A small network was shown many inputs. Here are its activations along a few directions, one row for each input.
In each table, some parts of the input vary, and every possible input appears once, in random order.
A made-up example of a description, with smaller parts first: one of 3 separate values, together with either a single point or one of 9 places around a ring or (one of 6 places along a line, together with one of 8 places around a ring).
Shared parts are said once, and a part with two or three values counts as separate values.
In the rows, 128 means zero.

Other details of the inputs vary at random and push rows far along three fixed directions, the same in every table; ignore that.

Rows:
r1: [122 123 132 133 122 124 119 123 140 123 112 123]
r2: [173 121 167 104  88 102 145 172 133  90 154 184]
r3: [118 132 117 138 110 138 142 130 127 119 136 100]
r4: [122 133 116 120 123 132 128 135 128 133 119 113]
r5: [ 93 138 131 180 180 144  81 115 126 188 214 173]
r6: [120 136 112 123 118 136 130 126 132 129 116 123]
r7: [118 133 112 122 123 125 132 134 133 129 116 120]
r8: [119 128 130 137 123 128 118 117 140 122 112 127]
r9: [116 136 108 124 119 131 131 126 133 124 114 128]
r10: [135 137 118 123 127 136 125 139 125 136 123 102]
r11: [123 129 111 122 121 137 128 130 132 132 119 117]
r12: [138 128 139 134 131 131 113 132 132 127 120 102]
r13: [118 137 112 125 117 135 134 127 134 126 113 127]
r14: [117 133 113 122 124 127 129 134 129 129 117 118]
r15: [133 125 136 134 129 130 112 129 133 126 118 108]
r16: [115 135 106 126 120 130 133 124 136 126 114 130]
r17: [121 142 127 140 143 134 119 146 120 158 194 175]
r18: [122 130 113 121 118 133 130 131 132 131 116 120]
r19: [102 136 135 173 175 143  85 120 127 180 210 171]
r20: [118 137 111 123 116 131 133 125 134 128 114 127]
r21: [125 132 115 119 124 135 128 136 129 132 121 111]
r22: [124 121 133 134 124 129 116 124 138 125 114 120]
r23: [127  89 142 133 209 115 179  37  61 141 115 125]
r24: [118 132 112 125 120 133 133 130 133 132 115 124]
r25: [131 134 118 119 126 136 128 139 128 133 122 105]
r26: [120 132 112 122 120 132 131 128 134 133 117 121]
r27: [176  94 142  82 153 109 219  68  53  98  90 125]
r28: [119 125 132 135 131 124 115 127 136 123 115 118]
r29: [145 130 154 138 140 129 110 151 126 139 189 164]
r30: [144 123 150 131 119 112 124 151 134 120 173 186]
r31: [119 126 127 137 123 124 121 119 143 116 110 130]
r32: [119 134 115 121 121 128 130 133 130 133 117 116]
r33: [122 136 115 122 127 129 129 137 129 131 119 112]
r34: [123 123 132 134 125 128 118 122 141 125 114 121]
r35: [128 120 132 132 124 131 117 125 139 122 115 118]
r36: [132 127 132 136 122 134 115 122 136 120 114 118]
r37: [123 137 117 122 126 130 129 135 129 137 120 111]
r38: [122 135 114 123 127 127 131 136 132 131 118 114]
r39: [116 131 109 124 120 129 130 130 132 129 115 125]
r40: [123 134 110 123 120 140 129 126 132 128 118 121]
r41: [128 123 135 132 130 131 114 129 136 124 118 111]
r42: [124 145 128 142 148 137 117 147 120 163 197 169]
r43: [130 127 139 132 131 129 115 131 135 128 118 108]
r44: [120 137 111 123 118 135 131 125 135 128 116 124]
r45: [124 128 132 134 122 130 119 119 141 119 112 125]
r46: [125 127 133 136 132 122 118 129 139 124 115 114]
r47: [120 129 132 137 123 131 121 120 141 119 110 127]
r48: [127 127 136 132 130 123 117 132 136 121 115 113]
r49: [125 126 132 134 121 131 118 120 139 119 112 124]
r50: [126 125 131 134 125 135 116 120 139 119 115 121]
r51: [159 129 138 102  95 106 150 170 127 106 163 187]
r52: [118 132 111 122 117 129 132 129 133 132 115 123]
r53: [169 124 162 105  89 102 142 166 132  84 155 189]
r54: [125 124 137 132 127 127 115 128 135 125 116 113]
r55: [131 134 117 121 123 134 126 136 126 133 121 108]
r56: [110 135 140 165 163 137  95 129 127 167 201 174]
r57: [122 134 116 120 123 131 130 133 131 132 119 114]
r58: [128 128 138 132 128 124 118 130 136 126 116 111]
r59: [128 129 139 134 130 127 119 132 137 125 115 112]
r60: [127 136 119 120 126 133 128 137 128 135 120 108]
r61: [113  91 141 163 211 136 179  23  55 148 144 104]
r62: [130 128 138 132 131 127 117 130 137 127 118 109]
r63: [126 137 118 121 126 132 129 136 130 135 121 109]
r64: [200 117 175  87  71  96 151 185 129  71 147 176]
r65: [184  83 178  94 161  88 208  87  54  97 151 191]
r66: [129 131 112 124 120 136 127 131 129 133 119 114]
Description of these inputs: one of 2 separate values, together with either a single point or (one of 4 places along a line, together with one of 8 places along a line).
Changing only the choice among 2 separate values turns r53 into r9. The same change can be made to r23. Which row results?
Answer: r7
Start at r23 and move only the place on the line of 8, one step at a time. The first step leads to r28. Which rows follow, in order?
Answer: r5, r56, r19, r54, r41, r15
Change only the choice among 2 separate values in r35. List by row number the other rows that result.
Answer: r11

Rows:
r67: [ 91 138 101 154 116 128 101 159 156 152 165 147]
r68: [168 119 131  85  66 126 168 145 128  75  97 122]
r69: [145 104 152 128 152 116 144 101 106 126 161 191]
r70: [152 116 162  97  87  91 156 151 139  70  78 133]
r71: [ 96 141 100 152 109 146  99 146 159 146 166 153]
r72: [116 107 113 103 128 111 175 103 116 104  39  44]
r73: [167 104 146  93  80  99 148 143 144  74  77 141]
r74: [ 97  95 130 148 203 118 150  47  91 151 103 120]
r75: [136  98 148 123 159  96 141 115  99 132 161 185]
r76: [ 89 102 107 143 191 125 172  53  81 155 117 111]
r77: [ 95 137 130 159 127 125  83 150 167 143 156 154]
r78: [178 125 157  94  80 119 147 135 137  67  84 129]
r79: [ 89 129 106 171 169 170  74  84 145 173 103  72]
r80: [127 157 113 135  83 152 109 155 157 118 148 133]
r81: [107 133 132 154 136 120  76 163 161 155 157 140]
r82: [150 125 137 126 135 137 163 102  87 133 178 171]
r83: [ 99 140 109 150 124 127  98 169 152 159 170 131]
r84: [153 119 142  86  83  95 175 167 129  80 100 107]
r85: [ 86 140 100 149 139 154 111 116 138 152  93  48]
r86: [ 97 118 107 142 153 138  79 113 145 154  80  59]
r87: [137 128 133 135 143 127 170 104  92 119 176 179]
r88: [158 124 170 132 170 118 143 119  91 127 172 156]
r89: [ 82 135 120 159 150 129  95 107 153 146  78  64]
r90: [126 115 137 126 146 110 172 117  95 131 177 173]
r91: [115 101 112 137 197 135 162  64  72 168 124  86]
r92: [119  99 129 144 193 149 143  34  87 151 107 116]
r93: [169 122 165 129 159 130 139 107  95 130 171 164]
r94: [135 146 148 137 107 126  86 172 161 127 140 119]
r95: [137 157 119 134  91 150 106 166 153 125 152 118]
r96: [150 107 135 111 155 116 154 131  80 145 184 151]
r97: [ 75 147  97 154 142 139 118 113 146 144  92  54]
r98: [144 143 111  86 160 120 159 118  94 157 145 209]
r99: [144 107 155 129 150 117 146 100 107 124 163 189]
r100: [ 88 131  81 147 125 168 108  95 145 147  87  72]
r101: [126 134  99 123  83 146  98 162 152 128 145 138]
r102: [128 154 135 162 130 156  73 148 153 142 161 135]
r103: [139 111 130 112 119 133 149  71 122  94  24  65]
r104: [111 171  93  97 112 118 108 182 159 150 114 165]
r105: [162 127 166 100 100  91 155 160 134  68  86 115]
r106: [157 146 113  82 159 134 153 117  87 161 148 201]
r107: [ 88 158 110 159 117 133 106 152 156 142 169 143]
r108: [138 131 139 131 110 123  82 178 163 133 137 123]
r109: [136 141 114 128  90 149 103 171 153 131 150 121]
r110: [158 116 140 120 145 137 160 117  86 139 184 156]
r111: [135 114 132 125 138 124 168 106  97 128 177 180]
r112: [130 138 104 130  82 148 104 161 157 129 144 138]
r113: [128 136 131 152 127 152  69 151 157 153 160 138]
r114: [100 138  96 153 108 143  98 148 158 150 165 154]
r115: [ 85 150 112 158 115 134 105 156 153 147 166 145]
r116: [156 107 118  81  68 105 165 149 129  76  92 133]
r117: [161 113 165  90  95  88 152 162 139  77  87 116]
r118: [103 105 145 147 209 120 149  56  84 155 107 102]
r119: [118 105 146 144 208 134 143  56  79 158 111  94]
r120: [117 109 133 118 128 104 159  83 127  92  22  67]
r121: [166 115 167 127 157 132 138 111  92 135 167 166]
r122: [ 97 150 133 163 129 126  84 146 166 138 156 152]
r123: [155 125 158 104  91  92 158 149 138  61  80 131]
r124: [132 123 119 105 127 126 173  98 111 100  46  32]
r125: [145 115 157 134 148 115 147  97 103 124 162 188]
r126: [104 150 116 141  88 120 117 168 159 122 144 135]
r127: [136 152 119 134  87 148 105 167 151 130 151 118]
r128: [164 124 153 103  84 107 154 138 141  58  80 138]
r129: [133 122 149 125 154 110 169 127  87 137 180 158]
r130: [ 99 131 124 158 128 121  79 153 165 149 152 156]
r131: [176 125 142  87  74 125 166 156 121  82  98 107]
r132: [168 118 166 129 154 128 138 108  92 135 169 164]
r133: [143 100 156 118 167  95 137 125  95 138 166 169]
r134: [117 176  96 108 144 140  87 178 145 185 146 149]
r135: [111 147 113 137  82 139 113 159 161 119 142 144]
r136: [119 140 136 142  94 132  91 153 171 115 129 153]
r137: [146 120 157 134 152 118 147  96 106 119 164 188]
r138: [131 124 118 109 128 129 174 101 108  95  44  33]
r139: [130  90 124 135 201 140 131  48  77 162 109 103]
r140: [126 141 120 127  99 134 106 182 154 133 152 113]
r141: [178 126 169  91  96 102 147 157 134  75  91 106]
r142: [ 87 134  96 146 140 152 111 115 142 153  96  47]
r143: [158 106 154 124 151 131 138 100  99 130 164 183]
r144: [ 97 152 105 159 105 145 102 142 156 144 168 150]
r145: [143 146 124  83 176 104 160 139  88 166 151 186]
r146: [143 166  96  89 124 144 109 161 137 159 109 140]
r147: [127 105 126 118 147 103 163 121  89 135 175 176]
r148: [176 110 164  86  96 101 144 162 134  82  89 109]
r149: [ 95 127 118 150 152 145  89 109 151 149  82  56]
r150: [ 98 141 108 162 139 164  90  87 152 131  75  79]
r151: [ 74 143  97 154 138 136 117 113 143 150  91  55]
r152: [140 138 110 129  89 146 101 173 153 135 148 122]
r153: [154 110 131  78  84  89 166 171 123  85  97 110]
r154: [105 152 141 159 137 125  81 157 162 144 161 136]
r155: [142  96 121 107 122 131 145  76 124 100  21  69]
r156: [110 160 106 159 111 165  98 142 148 139 170 142]
r157: [104 156 115 145  95 126 119 169 158 112 145 135]
r158: [ 82 151  85 176 160 179  98  90 132 167 116  62]
r159: [ 80 120  89 164 162 165  67  77 144 171  96  91]
r160: [167 125 136  88  66 127 168 145 125  76  94 122]
r161: [145  97 143 122 152 111 137 104 101 129 161 192]
r162: [150 125 149 124 151 120 163 124  83 140 185 148]
r163: [148 131 133 133 101 138  79 167 162 132 135 131]
r164: [175 118 159  92  78 120 146 139 135  72  81 131]
r165: [136 135 105 122  90 144  96 174 148 134 149 122]
r166: [116 132 138 133 112 114  92 169 169 123 117 116]
r167: [100 117 107 148 183 142 172  36  83 145 119 114]
r168: [135 131 146 131 159 112 171 126  86 128 182 156]
What is each input in this table made of?
Answer: one of 6 places around a ring, together with either a single point or (one of 2 separate values, together with one of 8 places along a line)
Changing only the place on the ring of 6 turns r162 into r82. The same change can be made to r91. Which row results?
Answer: r112
Changing only the place on the ring of 6 turns r67 into r83. The same change can be made to r130. Which row results?
Answer: r81
Change only the choice among 2 separate values in r159. List by row number the other rows that result.
Answer: r101
Start at r160 and move only the place on the ring of 6, one step at a time. The first step leads to r131. Which rows follow, in order?
Answer: r85, r129, r115, r135
Change only the place on the line of 8 in r119. List by row number the other rows that result.
Answer: r86, r88, r94, r108, r141, r148, r149
Start at r158 and move only the place on the line of 8, one step at a time. The first step leads to r95. Which rows follow, in order?
Answer: r127, r131, r110, r109, r152, r165
Change only the choice among 2 separate values in r92. List by row number the other rows that result.
Answer: r68
